Each row below holds a small network's activations on one input, seen along a few directions.
In each table, some parts of the input vary, and every possible input appears once, in random order.
A made-up example of a description, with smaller parts first: one of 8 places around a ring, together with either a single point or one of 11 places around a ring or (one of 3 separate values, together with one of 4 places along a line).
Shared parts are said once, and a part with two or three values counts as separate values.
(in the rows, 128 means zero)

Other details of the inputs shift rows strongly along three fixed directions, in all tables alike. That doesn't count.

A family of inputs:
r1: [ 92 142 115  75 112 162 145 108 118 128 114 150 115]
r2: [155 130  89  61  97 129 128 109 195 107 130 117 154]
r3: [130 114 158 149 130 107 123 128  89 110 142 143 103]
r4: [ 89 134 112 100 142 163 169  93 119 122 131 112 104]
r5: [110 118 136 157 135 116 109 160 111 117 141 159 114]
r6: [139 104 129 152 134 138 137 143  80 131 109 148 142]
r7: [143 118 152 167 119 117 130 126  93 126 134 145  95]
r8: [138 103 130 156 145 149 119 126  81 127 121 146 142]
r9: [ 89 140  93  99 140 165 168 144 129 152 113 123 105]
r10: [197  84 103 143 120 114 109 132 160 113 120 114 173]
r11: [ 97 141 101  99 126 148 184 115 111 133 114 109  99]
r12: [117 115 135 150 116 118 110 135  89 106 125 168 137]
r13: [ 93 151 103 103 120 165 150 131 141 152 123 145  85]
r14: [188  87 106 153 138 112 105 157 179 126 135 104 149]
r15: [ 89 208 190 166 157 118 101 104 159 218 125  72 198]
r16: [141 133  87  72 114 122 126 136 216 118 145 109 130]
r17: [137 107 141 167 149 129 130 121  82 121 137 121 113]
r18: [122 117 149 155 123 101 122 130  92 101 139 142 105]
r19: [198  83 123 138 134 124 104 124 166 104 140 116 185]
r20: [160 137  78  84 123 117 165 117 188 104 121  76 129]
r21: [134 101 133 169 140 120 137 126  87 124 122 123 110]
r22: [129 105 130 164 162 147 116 150 102 138 136 135 119]
r23: [ 85 145 103  79 111 152 145 109 118 123 114 153 117]
r24: [149 130 100  69 114 132 125 135 215 124 144 106 128]
r25: [102 222 215 146 117  88 105  87 141 198 126  71 174]
r26: [ 99 148  86  91 134 162 169 119 111 127  91 134 124]
r27: [112 117 141 155 137 119 107 159 108 120 139 157 110]
r28: [130 113 161 143 142 136 107 160 109 131 141 153 108]
r29: [205  95 140 118 108 110  91 137 167 101 140 128 167]
r30: [122 113 137 145 118 121 109 134  91 106 123 166 134]
r31: [ 80 148 111  86 131 154 143 132 136 137 130 143  95]
r32: [143 114 139 155 114 138 119 130  92 131 118 169 123]
r33: [ 91 223 199 154 117  70 105  86 143 194 125  75 176]
r34: [198  97 147 132 114  85 105 131 167  97 156 107 137]
r35: [ 76 152 106  97 109 129 158 106 121 108 130 130  93]
r36: [129 119 127 162 165 131 131 168 101 131 116 139 115]
Each input here is: one of 3 separate values, together with either a single point or one of 5 places along a line or one of 6 places along a line.
- Changing only the choice among 3 separate values turns r21 into r10. The same change can be made to r34. Which row results? => r1
- List by row number the other rows that have the choice among 3 separate values in common with r27. => r5, r9, r13, r14, r15, r16, r22, r24, r28, r31, r36
- Which other rows does r29 become when the place on the line of 6 takes its other values? List them by row number. => r1, r2, r12, r23, r30
- Which other rows does r6 become when the choice among 3 separate values takes its other values? List them by row number. => r9, r11
